These are the activations of a small neural network, seen along a few directions. Each row is one input.
Each table varies a few parts of the input and shows all the possible inputs, shuffled.
A made-up example of a description, with smaller parts first: one of 5 places around a ring, together with either a single point or one of 9 places around a ring or (one of 2 separate values, together with one of 6 places along a line).
Shared parts are said once, and a part with two or three values counts as separate values.

Other details of the inputs shift rows strongly along three fixed directions, in all tables alike. That doesn't count.

A family of inputs:
r1: [ -1   3  12 -10   6  -9   7   1 -11   6  18   1  -4]
r2: [  1  15  12  -5  -4   2 -15   8  -6   8  23  13   6]
r3: [ -4   8   5 -11  -4  11  -6  -2   0   9  10   6 -11]
r4: [  4  12  15 -13   0 -21   4   0  -4   1   7  16   2]
r5: [ -7   5  16 -10   4   6  12   4 -11  -1  19 -10 -10]
r6: [  2  16  -1  -5  -9  -8 -19   0   5   2   2  24   0]
r7: [-12  -4  14  -8   9 -10  23 -12 -21   4  11  -7  -8]
r8: [ -4   3  13 -18   4  11  13   2  -4   7  16  -5 -15]
r9: [  3 -16 -21  25  -1   4  -7  -1   3  -2  -9 -13   4]
r10: [  8  11  -8   4  -7   6 -21  13  12   0   3  11   3]
r11: [ -5 -16  -5  12   3   2  11  -6 -10  -1  -5 -15   1]
r12: [  8  -8 -14  18   0  -4  -2   7  10  -7 -12  -9   5]
r13: [ -3 -19  -7   1  -1  19  12  -5  -1   0  -6 -19 -12]
r14: [  5  22   9  -9  -6 -17 -10   5   6   2   0  32  11]
r15: [ -2 -11  -9  16  -5  24  -7   3  -3  -7  -2 -20  -4]
r16: [  2  -5 -14   4   5  11 -14  -1  12  -3  -2 -14   7]
r17: [ -1   7  19 -21   7 -45  32 -12   1   5 -18  28   8]
r18: [ 14 -21 -28  17   7 -26  -1 -11  24  -9 -41  -5  23]
r19: [  1 -15  -2   8   5 -14  23  -1  -1 -10 -19 -12   5]
r20: [  3 -11  -7  10  -2  -6  -1  -5  -4   1  -3  -2   4]
r21: [  3 -12 -25  20  -5  10  -8   3  10  -8 -18 -11  -2]
r22: [  9  11   0   3  -7 -33 -14  -6   7  -1 -14  31  14]
r23: [  0  13 -10   7 -11  29 -33   8  12   9   9   6  -4]
r24: [ 0 -3 -3  5 -2  2 -9 -1 -6  4 10 -3 -2]
r25: [  5  11  -3  11  -2  -6 -19   9   6   5   7  13  13]
r26: [  3 -14  -5   9  11 -18  19  -2  -3  -1  -8  -9   3]
r27: [-10   6  17 -20  -1   7  10  -4 -17   0  14   2 -14]
r28: [-10 -20  -9   7   2  32  13  -2  -2  -2  -3 -31 -17]
r29: [ -9   4  26 -20  12 -20  31  -6 -22   6  14   2  -3]
r30: [ -8   2  12 -18  -1  10   9  -4 -16   0  15  -3 -17]
r31: [ -8  11   8 -13   4  21 -16   0   0   2  23  -8   0]
r32: [  9 -14 -15  20  -4   4  -2   8   9  -9 -16 -13   9]
r33: [  8  23   6 -11  -1 -32 -21  -8  14   4 -11  38  28]
r34: [ -5  13  -1   2  -8  19 -22   6   1   0  11   7  -6]
r35: [  4 -22  -8  -3  11   0  15 -12   2  -7 -14 -22   5]
r36: [  3 -13  -3   2   5 -39  23 -15  -1  -7 -27   2   3]
r37: [  0  12   9 -13   8 -31   0 -13   6   0 -14  21  22]
r38: [ -6  -7  19 -17  10   3  26  -2 -24   4  23 -16 -13]
r39: [  2  10  -6   5 -13  18 -28   4  12   6   0  14   3]
r40: [ -4  21   3  -1 -12  22 -31   9   0   3  16  16  -2]
r41: [ 1 -3 -9  9 -3 19 -4 13  5 -6 -3 -9  1]
r42: [  1 -11   3  -8   6 -10  25  -5   2   1 -12  -2  -3]
r43: [  6  10  -8  13  -8 -10 -22   0   9  -2  -6  15   6]
r44: [  1  21   6  -3  -7   9 -19  10  11   9   7  20   6]
r45: [  3 -15  -4  -1   3   3  19   3  -2  -8  -7 -15  -7]
r46: [  5 -17 -24  30  -4   5  -9   1  10 -11 -23 -14   5]
r47: [  4   6   8  -5   0 -11   1   3  -1  -1   7   5  -2]
r48: [ -5  19   6  -5  -9  14 -22   3   5   9   8  18   0]
r49: [  4  -1 -10   8   0  14  -5   8  14   3  -4  -4  -2]
r50: [ 0 12  4 -7  0  8 -2  9 -1  0 13  2 -9]
r51: [  0 -12 -10  15  -9  36 -14   7  -4  -6   5 -25  -7]
r52: [-10   1  18 -18  10   2  27  -2  -8   5   9  -6 -13]
r53: [-11   0  14 -16   7  24  22   6 -17  -2  23 -23 -22]
r54: [  1 -20  -4   8   7 -37  27 -17  -6  -4 -27   3  11]
Each input here is: one of 6 places around a ring, together with either a single point or (one of 2 separate values, together with one of 4 places along a line).
- The inputs of r3 and r23 match in every part but the place on the ring of 6. If r6 is changed in the same way as r3 into r23, which row does it become? => r21
- List by row number the other rows that have the place on the ring of 6 in common with r54. => r2, r14, r17, r27, r32, r33, r39, r51
- Which other rows does r3 become when the choice among 2 separate values takes its other values? List them by row number. => r8
- Which other rows does r47 become when the place on the ring of 6 takes its other values? List them by row number. => r4, r5, r12, r19, r32
- Which other rows does r35 become when the place on the ring of 6 takes its other values? List them by row number. => r16, r18, r31, r33, r37
- Start at r20 and move only the place on the line of 4, one step at a time. The first step leads to r22. Which rows follow, in order? => r30, r13

A family of inputs:
r55: [ 14 -12  -6  16   4 -15  11   5   0 -11  -8  -9   3]
r56: [ 12  -5 -30  16  -9  19 -48   4  13  -7  -1  -7  14]
r57: [  6  -3  -3   3   0  15 -17   9  -9 -11  12 -10   8]
r58: [ 11  18   6   2 -12  -4 -26  13  16  -1  -4  25  13]
r59: [ -2  -2 -11  13  -1  -5   2   5   7  -6 -25   5   7]
r60: [ -3 -17   2   2   4   7  21  -6 -21  -5  12 -25 -25]
r61: [  8 -13  -8  20  -2 -14  10   1  -7 -11  -8  -7  -2]
r62: [  8 -20  -1   1  15 -20  29  -4  -4  -8  -8 -21  -5]
r63: [  4   2   6 -18   8 -13  -3  -6  -7  -6   8   0  10]
r64: [  4   0 -21  11  -3  43 -24  19  22  -1   1 -13   3]
r65: [  1  -1  -2  -7   3 -30  11 -17  13  -6 -23  10   2]
r66: [  2  25   8 -15 -11  12 -36   1  12   9  16  21  -5]
r67: [  3 -13 -21  24   1  30  -7  18  14 -11 -18 -22   4]
r68: [  0  -4 -11  10  -7 -17  -1 -10  10  -8 -28   8   0]
r69: [ -9 -15  -6  13   2  27  13   6  -5 -13  -5 -27 -14]
r70: [  8  -5   5  -1  -3 -22  12   1   8  -2 -21  12  11]
r71: [  5  -6  -3  12  -9 -19   4  -3   4  -8 -29  11   5]
r72: [-10 -10  11 -14  -3  -1  19 -14 -12   3  -4  -2 -18]
r73: [ -1 -17  -7   7  12 -22  14 -19  -2   3 -17 -13  10]
r74: [ -3  15  18 -23  14 -25  20  -7   4  -3  -3  14   1]
r75: [  2   5   7 -17   8 -33  11 -16 -10   0   1   6  -1]
r76: [ -3  11   0   6 -10 -13  -7   3   6  -8 -11  16   5]
r77: [ -9  33  13 -13 -13  -6 -22  -2   3   4  13  30  -4]
r78: [  5  12  -8   1   5 -10 -11   6  24  -1 -18  16  15]
r79: [ -2  12  24 -23  -3  10  10   7  -9   9  19   6  -9]
r80: [  4  -9 -18  34  -6   0 -11  14   3   4  -3   1   9]
r81: [-1  7 14 -8  9 -7 -1 -5 -5  8 14 -4 12]
r82: [  5  25  16   9  -5   7 -30  14  -1  13  30  16  11]
r83: [  1 -13  -6   6   0  -6  23  -4  -1  -2 -27   6   1]
r84: [ -3 -20   9   6  14 -23  33 -10 -12  -3 -11 -19  11]
r85: [-10  12   7 -15  -3  11  -7  -5   5   0  13  -4 -12]
r86: [-12 -16  21  -2  13 -24  48 -14 -29   2   2 -15  -9]
r87: [  8   1 -14  12  -5 -35  -5   1   5   0 -10  24   4]
r88: [-11  -7   8   3   0  21  -4  -3 -23  -2  20 -16   3]
r89: [ -3  29  12 -26  -3 -10  -9  -7   8  14  10  37   4]
r90: [ -7  15  27 -22   1  -4  14   2 -10  -3  15   4  -8]
r91: [  8  -9  -4   7   4 -19  17  11  -3  -5   1  -1  -2]
r92: [ -5  -6  13 -10  -4  -1  26  -5 -13   3  -3   2 -12]
r93: [ -7  -9  -1  -5  -8  27   8  -4  -7   6   5 -12 -21]
r94: [  4  12  -6   2  -3  -2 -16   7  22  -6  -7   6   9]
r95: [ -4 -20   8 -15   3  40  15   5  -5   1  15 -39 -20]
r96: [  6   0  -6  -5   5  -5   9   0  16   1 -16   8  11]
r97: [  3 -21 -15  15  -4  -3   6 -10   6  -9 -32  -8  -6]
r98: [  8 -14 -14  21  -3  -6   2   0  -7 -13 -11 -13   3]
r99: [ -5  -8  -2  -6   1  11  -3  -9 -20  -8  13 -15  -7]
r100: [-18 -12   5 -12  12  15  28  -7 -14  -3  -2 -23 -23]
r101: [  3   6 -23  10  -5  32 -30   9  24   3  -2   1   2]
r102: [ 11  -1 -19   8  -9   0 -20  -3  27   7 -20  15   8]
r103: [ -3  11   7  -8  -5  -5  -6  -7 -18   0  19   1 -10]
r104: [  2 -10 -16  26  -2  -6 -14  -8   1   2 -14  -6  13]
r105: [ -6   9  11 -13   0  -9  20  -4  -9   3  -5  19  -2]
r106: [  5   9  14 -21  10 -35  14  -9  -9  -2   5   4   4]
r107: [ -1  -5 -26  18  -5  21 -14   5  15  -2 -19  -1   1]
r108: [ 10  -7 -31  30 -14  55 -31  26  23  -4  -3 -17   8]
r109: [  2  12  14 -18  -3  22 -13   8   4   4  19  -5  -9]
r110: [  6  -8 -18  19  -9  12 -25   6  -5 -13  -1  -7  10]
r111: [-10  -4   8 -16   3   5  21 -11 -12   7  -3   5 -16]
r112: [-13 -18  14  -2  13 -11  37 -18 -26   7   5 -21 -16]
r113: [ -7   6  19 -31  -1   5   4 -11  -6  10  14   4 -15]
r114: [-10  10  10 -11   6 -12  11 -11  -4  -2  -5  11 -10]
r115: [ -2  32  18 -18  -2  -9  -7   9   5   7  11  35  10]
r116: [  8 -10 -12  16   8 -31   8   4  13   7 -16   6  18]
r117: [  3  -2  -7  14 -10 -14   0   0   7 -11 -24   8   6]
r118: [  3  -4 -20  11   2  -7  -5  -6  24  -8 -24   1   5]
r119: [ 15 -10 -24  18  -1  -7  -9  16  15  -3  -6  -5   6]
r120: [  3 -10 -11  17  -2   8   3   9  12 -15 -17 -16   4]
r121: [ -2 -18  -1  12   7  51  -1  11  -8   6  29 -51 -12]
r122: [  1  11  12 -13  -2  12   5   8  -1   6   8  11  -1]
r123: [ -3  -2   4   1  -2   9   8  14 -20   0  28  -8 -20]
r124: [-15  19  20 -23   0   8  11   3 -16   5  17  12 -12]
r125: [ -3 -26 -14  14  10  11  14   1  -3   8   5 -29  -9]
r126: [ -2 -24 -11  -5   9  11  27 -12   3   1 -18 -19 -10]
r127: [  6  -1  -4   3   8 -33 -10 -10  10  -2 -18  16  35]
r128: [-12 -20   0   7   7  11  24  -1 -20   9  15 -26 -18]
r129: [ -6  -2   3  -7   5   8 -14 -13  -8   5  13  -6  10]
r130: [ -1  -2  -8  12  -2 -18 -20 -14   0   0 -13  16  23]
r131: [ -2  12   6 -16  -4  62 -21  17   2  11  36 -13 -13]
r132: [  7  -1  -9  19  -3   0 -28   5   7  -5  -4   5  31]
r133: [ -4  18  21  -5   2  -6  -1  13 -10  16  32  15   2]
r134: [  9  -3  -1  -7   1 -17  12  -3  15   5 -19   8   9]
r135: [-13  10   2 -12  -9  55 -15   6 -10  10  30  -9 -22]
r136: [  4  33   9 -12  -9  24 -39  14  13   3  27  13  -1]
r137: [ 13  15  -7   5  -8  -8 -33   3  11   5  10  18   3]
r138: [ 13  -7  -8  13   1 -30   4   1   2 -11 -18  -1  16]
r139: [ -9  18  25  -7  -1 -22   1  -8 -21   8  17  17   8]
r140: [ -6  34  11 -22   1  -2 -21  -1   8  10  12  31  -1]
r141: [  2   5   6 -15   6 -29  14  -4  -8   6  13  14 -10]
r142: [ -4 -25  -3   7  -7  17  19   0  -9  -6 -12 -21 -12]
r143: [  1  24  16  -6  -1 -13 -24  -6   2  20  22  27   8]
r144: [ -7   1  10  -5   7   9  16   6  -2  -9   4 -12  -8]
- What is each input in this table made of? => one of 5 places around a ring, together with either (one of 2 separate values, together with one of 4 places along a line) or one of 10 places around a ring
- The inputs of r62 and r55 match in every part but the place on the ring of 5. If r109 is changed in the same way as r62 into r55, which row does it become? => r58
- The inputs of r56 and r99 match in every part but the place on the ring of 5. If r140 is changed in the same way as r56 into r99, which row does it become? => r100
- The inputs of r126 and r83 match in every part but the place on the ring of 5. If r102 is changed in the same way as r126 into r83, which row does it become? => r92
- Which other rows does r119 become when the place on the line of 4 takes its other values? List them by row number. => r62, r63, r106
- Which other rows does r143 become when the place on the ring of 5 takes its other values? List them by row number. => r82, r86, r112, r121
- Which other rows does r141 become when the choice among 2 separate values takes its other values? List them by row number. => r125
- Start at r91 and move only the place on the line of 4, one step at a time. The first step leads to r55. Which rows follow, in order? => r138, r57
- Which other rows does r143 become when the choice among 2 separate values takes its other values? List them by row number. => r137
